Each row below holds a small network's activations on one record, seen along a few directions.
Each row is followed by the record's values for the fields BADU, FEB, GIMA, KEZU, NESIB.
Not every record has every field; a missing one is written none.
Other fields move the rows too, some of them a lot.
In the rows, 128 means zero.
[189 139 149 185 120  96 119 193 106  89 168 120 119] | <BADU:kigad FEB:mazo GIMA:mezod KEZU:tuvub NESIB:pitan>
[140 161 145 131 117 101 159 123 119 112 127 139 113] | <BADU:kigad FEB:mazo GIMA:mezod KEZU:kuzes NESIB:pitan>
[192 191 139 211 125  80 124 134 192  93 102  70  79] | <BADU:novup FEB:fefes GIMA:padun KEZU:none NESIB:diso>
[153 174 150 173 124 105 109 141 151  82 133 103 119] | <BADU:novup FEB:fefes GIMA:mezod KEZU:tuvub NESIB:pitan>
[113 151 140 133 146 141 142 119 155 152  96 131 132] | <BADU:rorid FEB:fefes GIMA:laniz KEZU:none NESIB:diso>
[118  97  94 115 109 172 157 107 106 151 127 130 157] | <BADU:rorid FEB:fefes GIMA:padun KEZU:none NESIB:laz>
[ 85 143 129 105 121 148 142 138 155 134  98 155 136] | <BADU:rorid FEB:mazo GIMA:mezod KEZU:tuvub NESIB:pitan>
[153 133 130 153 123 105 146 119 144 135 128 126 116] | <BADU:kigad FEB:fefes GIMA:padun KEZU:none NESIB:diso>
[103 125 129 151 165 125 136 125 125 130 157 106 103] | <BADU:gipul FEB:fefes GIMA:laniz KEZU:none NESIB:pitan>
[ 69 168 130  59 147 148 146  94 195 176  86 152 144] | <BADU:rorid FEB:naze GIMA:mezod KEZU:tuvub NESIB:pitan>
[110 163 137  95 144 107 120  97 189 147  91 102 126] | <BADU:novup FEB:naze GIMA:padun KEZU:none NESIB:pitan>
[135 133 107  99 140 115 110 148  90 153 133 128 113] | <BADU:tasu FEB:naze GIMA:laniz KEZU:none NESIB:laz>
[ 91 139 123  80 163 133 146  85 167 157 120 115 118] | <BADU:gipul FEB:naze GIMA:laniz KEZU:none NESIB:diso>
[108 142 132 135 111 107 132 132  97 139 130 131 105] | <BADU:kigad FEB:mazo GIMA:laniz KEZU:none NESIB:pitan>
[122  93 104 107 118 145 112 128 105 108 131 168 124] | <BADU:tasu FEB:mazo GIMA:mezod KEZU:tuvub NESIB:pitan>
[156  96  82 117 108 121 121 165  66 110 161  94 161] | <BADU:novup FEB:naze GIMA:padun KEZU:none NESIB:laz>
[167 166 146 190 125 101 103 136 145  88 122  74 109] | <BADU:novup FEB:fefes GIMA:laniz KEZU:none NESIB:diso>
[154 134 162 171 136  89 108 143 142  95 110  89 130] | <BADU:novup FEB:mazo GIMA:padun KEZU:none NESIB:pitan>
[105  82  98 103 111 181 150 111  81 146 130 131 175] | <BADU:rorid FEB:fefes GIMA:padun KEZU:none NESIB:laz>
[109 140 150 120 136 191 123 116 169 153 117 126 141] | <BADU:rorid FEB:fefes GIMA:mezod KEZU:tuvub NESIB:pitan>
[140 142 127 172 118 108 109 135 116 110 138  99 126] | <BADU:novup FEB:fefes GIMA:laniz KEZU:none NESIB:pitan>
[ 86 145 124  79 170 126 150  86 183 165 118 120 117] | <BADU:gipul FEB:naze GIMA:laniz KEZU:none NESIB:diso>
[134 125 125 160 108 111 116 158  62 128 162 117 119] | <BADU:kigad FEB:mazo GIMA:laniz KEZU:none NESIB:pitan>
[111 139 133 133 146 126 146 140 164  95 144 123  90] | <BADU:gipul FEB:mazo GIMA:mezod KEZU:tuvub NESIB:pitan>
[ 92 110 121 148 158 131 125 135 155 140 156 116 101] | <BADU:gipul FEB:mazo GIMA:laniz KEZU:none NESIB:pitan>
[146  82 105 121 132 154 113 102  64 119 137 139 135] | <BADU:tasu FEB:fefes GIMA:laniz KEZU:none NESIB:diso>
[152 107 158 127 107 142 137 111 121 141 137 113 121] | <BADU:kigad FEB:fefes GIMA:padun KEZU:none NESIB:diso>
[ 86 166 135 108 128 150 151 139 200 149  77 158 113] | <BADU:rorid FEB:mazo GIMA:mezod KEZU:kuzes NESIB:pitan>
[107 176 135 125 131 138 151 134 199 139  87 151 107] | <BADU:rorid FEB:mazo GIMA:mezod KEZU:kuzes NESIB:pitan>
[137 107 116 124 130 141 116 118  92 109 145 156 143] | <BADU:tasu FEB:fefes GIMA:mezod KEZU:tuvub NESIB:pitan>
[109  96 147 116 109 106 132 143 155 144 115 151 125] | <BADU:kigad FEB:mazo GIMA:padun KEZU:none NESIB:pitan>
[130  82  86 141  89 127 126 136  76  96 147 110 157] | <BADU:novup FEB:mazo GIMA:padun KEZU:none NESIB:laz>
[111  62  83 111  91 136 142 127  62 118 151 140 165] | <BADU:kigad FEB:mazo GIMA:padun KEZU:none NESIB:laz>
[101 150 135 116 133 152 142 126 141 132 114 149 151] | <BADU:rorid FEB:mazo GIMA:mezod KEZU:tuvub NESIB:pitan>
[114 138 137 152 116 108 115 132 109 147 146 127 123] | <BADU:kigad FEB:fefes GIMA:laniz KEZU:none NESIB:pitan>
[138 109 118 128 131 137 118 118  97 112 142 152 140] | <BADU:tasu FEB:fefes GIMA:mezod KEZU:tuvub NESIB:pitan>
[123  81 148 125 124 110 132 131 119 143 136 144 162] | <BADU:kigad FEB:fefes GIMA:padun KEZU:none NESIB:pitan>
[165 179 154 182 120 107 103 146 149  71 133  88 112] | <BADU:novup FEB:fefes GIMA:mezod KEZU:tuvub NESIB:pitan>
[129 151 122 138 136 136 161 115 170 156  92 132 118] | <BADU:rorid FEB:fefes GIMA:padun KEZU:none NESIB:diso>
[144 174 143 171 106  98 104 158 175  75 120 104  99] | <BADU:novup FEB:mazo GIMA:mezod KEZU:kuzes NESIB:pitan>
[112 176 146 129 146 150 149 123 181 147  90 140 126] | <BADU:rorid FEB:fefes GIMA:mezod KEZU:kuzes NESIB:pitan>
[115  51  96 127 115 145 138 118  95 152 185 147 182] | <BADU:kigad FEB:fefes GIMA:padun KEZU:none NESIB:laz>
[151 125 167 138 113 161 116 116 163 144 155 118 118] | <BADU:kigad FEB:fefes GIMA:mezod KEZU:tuvub NESIB:pitan>
[196  83 109 171 129 117 112 174  48  94 156 122 131] | <BADU:tasu FEB:mazo GIMA:padun KEZU:none NESIB:diso>
[135 116 105 120 118 137 121 127 132 109 124 161 104] | <BADU:tasu FEB:mazo GIMA:mezod KEZU:kuzes NESIB:pitan>
[121 124 134 151 173 122 152 121 144 119 148 105 103] | <BADU:gipul FEB:fefes GIMA:laniz KEZU:none NESIB:diso>
[117  98 116 133 131 135  99 123  76 136 140 140 131] | <BADU:tasu FEB:fefes GIMA:laniz KEZU:none NESIB:pitan>
[160 183 152 181 123 102 107 143 158  77 130  95 112] | <BADU:novup FEB:fefes GIMA:mezod KEZU:kuzes NESIB:pitan>
[148 158 156 166 124 111 101 147 141  79 136 103 125] | <BADU:novup FEB:fefes GIMA:mezod KEZU:tuvub NESIB:pitan>
[152 137 166 132 108 148 128 117 142 127 147 118 112] | <BADU:kigad FEB:fefes GIMA:mezod KEZU:tuvub NESIB:pitan>
[ 93 113 155  65 139 104 124 112 179 171  99 134 150] | <BADU:kigad FEB:naze GIMA:padun KEZU:none NESIB:pitan>
[109  92 100 120 122 134 105 126 108 142 124 158 113] | <BADU:tasu FEB:mazo GIMA:laniz KEZU:none NESIB:laz>
[138 106 116 124 133 141 115 117  92 110 142 157 141] | <BADU:tasu FEB:fefes GIMA:mezod KEZU:tuvub NESIB:pitan>
[176 121 100 121 142 115 121 151 115 134 132 118 113] | <BADU:tasu FEB:naze GIMA:padun KEZU:none NESIB:diso>
[105 123  95  62 144 135 138  73 165 175  95 148 125] | <BADU:tasu FEB:naze GIMA:padun KEZU:none NESIB:diso>
[187 163 143 222 120  85  88 199  96  84 153  70  94] | <BADU:novup FEB:mazo GIMA:laniz KEZU:none NESIB:pitan>

Here are new rows. What are their fields?
[100  80  93 102 112 168 153 114  77 143 128 141 180] | <BADU:rorid FEB:fefes GIMA:padun KEZU:none NESIB:laz>
[122 141 141 139 154 121 151 128 130 100 150 121 112] | <BADU:gipul FEB:fefes GIMA:mezod KEZU:tuvub NESIB:pitan>
[139 101 113 121 134 145 113 115  88 110 143 161 143] | <BADU:tasu FEB:fefes GIMA:mezod KEZU:tuvub NESIB:pitan>
[142 104 112 130 137 143 112 114 106 119 143 159 139] | <BADU:tasu FEB:fefes GIMA:mezod KEZU:tuvub NESIB:pitan>
[146 130 143  92 132  92 145 146 125 142 115 115 124] | <BADU:kigad FEB:naze GIMA:padun KEZU:none NESIB:pitan>
[137  91  90 128 119 132 125 122 152 140 114 157  97] | <BADU:tasu FEB:mazo GIMA:padun KEZU:none NESIB:diso>
[144  99  99 159  96 117 121 134  75  92 151 100 168] | <BADU:novup FEB:fefes GIMA:padun KEZU:none NESIB:laz>
[127 162 136  91 138 153 131 148 152 144 115 116 129] | <BADU:rorid FEB:naze GIMA:mezod KEZU:tuvub NESIB:pitan>
[145 109 106 166 110 120 114 132 103 102 149 101 155] | <BADU:novup FEB:fefes GIMA:padun KEZU:none NESIB:laz>
[108  56  84 118 134 153 158 114  54 109 177 115 160] | <BADU:gipul FEB:fefes GIMA:padun KEZU:none NESIB:laz>
[143  95 109 131 139 135 118 109  94 130 131 148 134] | <BADU:tasu FEB:fefes GIMA:laniz KEZU:none NESIB:diso>
[144 156 133 116 160 113 132 167 144 112 154 101 107] | <BADU:gipul FEB:naze GIMA:mezod KEZU:tuvub NESIB:pitan>
[113 159 151 104 148 100 110 106 191 134  84  92 130] | <BADU:novup FEB:naze GIMA:padun KEZU:none NESIB:pitan>
[103 163 144 125 146 147 142 129 164 142 101 149 144] | <BADU:rorid FEB:fefes GIMA:mezod KEZU:tuvub NESIB:pitan>
[ 78 170 136  45 132 128 137  83 192 165 115 151 143] | <BADU:kigad FEB:naze GIMA:mezod KEZU:tuvub NESIB:pitan>
[115 122  93  74 143 134 140  74 155 170 102 147 128] | <BADU:tasu FEB:naze GIMA:padun KEZU:none NESIB:diso>
[156 169 148 175 125 104 111 139 148  87 130 100 116] | <BADU:novup FEB:fefes GIMA:mezod KEZU:tuvub NESIB:pitan>
[ 82  71  91  46 109 166 136  75 134 197 154 148 185] | <BADU:kigad FEB:naze GIMA:padun KEZU:none NESIB:laz>
[103 104 107 123 113 141  99 126  70 133 136 134 108] | <BADU:tasu FEB:mazo GIMA:laniz KEZU:none NESIB:pitan>
[136 101 151 134 126 105 134 129 119 129 128 130 144] | <BADU:kigad FEB:fefes GIMA:padun KEZU:none NESIB:pitan>
[106 107 109 129 121 130 104 128  93 141 132 145 113] | <BADU:tasu FEB:mazo GIMA:laniz KEZU:none NESIB:pitan>
[119  56 127 104 133 128 109 132  98 115 104 146 135] | <BADU:tasu FEB:mazo GIMA:padun KEZU:none NESIB:pitan>
[138 107 116 123 132 143 114 118  92 108 144 159 142] | <BADU:tasu FEB:fefes GIMA:mezod KEZU:tuvub NESIB:pitan>
[160 173 149 177 122 108 107 138 147  78 130  91 112] | <BADU:novup FEB:fefes GIMA:mezod KEZU:tuvub NESIB:pitan>
[167 179 134 134 131  98 103 176 151 101 139  87 117] | <BADU:novup FEB:naze GIMA:mezod KEZU:tuvub NESIB:pitan>
[128 167 136  89 134 136 145 157 137 138 113 126 127] | <BADU:rorid FEB:naze GIMA:mezod KEZU:tuvub NESIB:pitan>
[137 106 101 154  94 113 120 143 108  92 133 103 137] | <BADU:novup FEB:mazo GIMA:padun KEZU:none NESIB:laz>
[120 158 152 125 137 166 139 125 155 140 101 124 126] | <BADU:rorid FEB:fefes GIMA:mezod KEZU:tuvub NESIB:pitan>
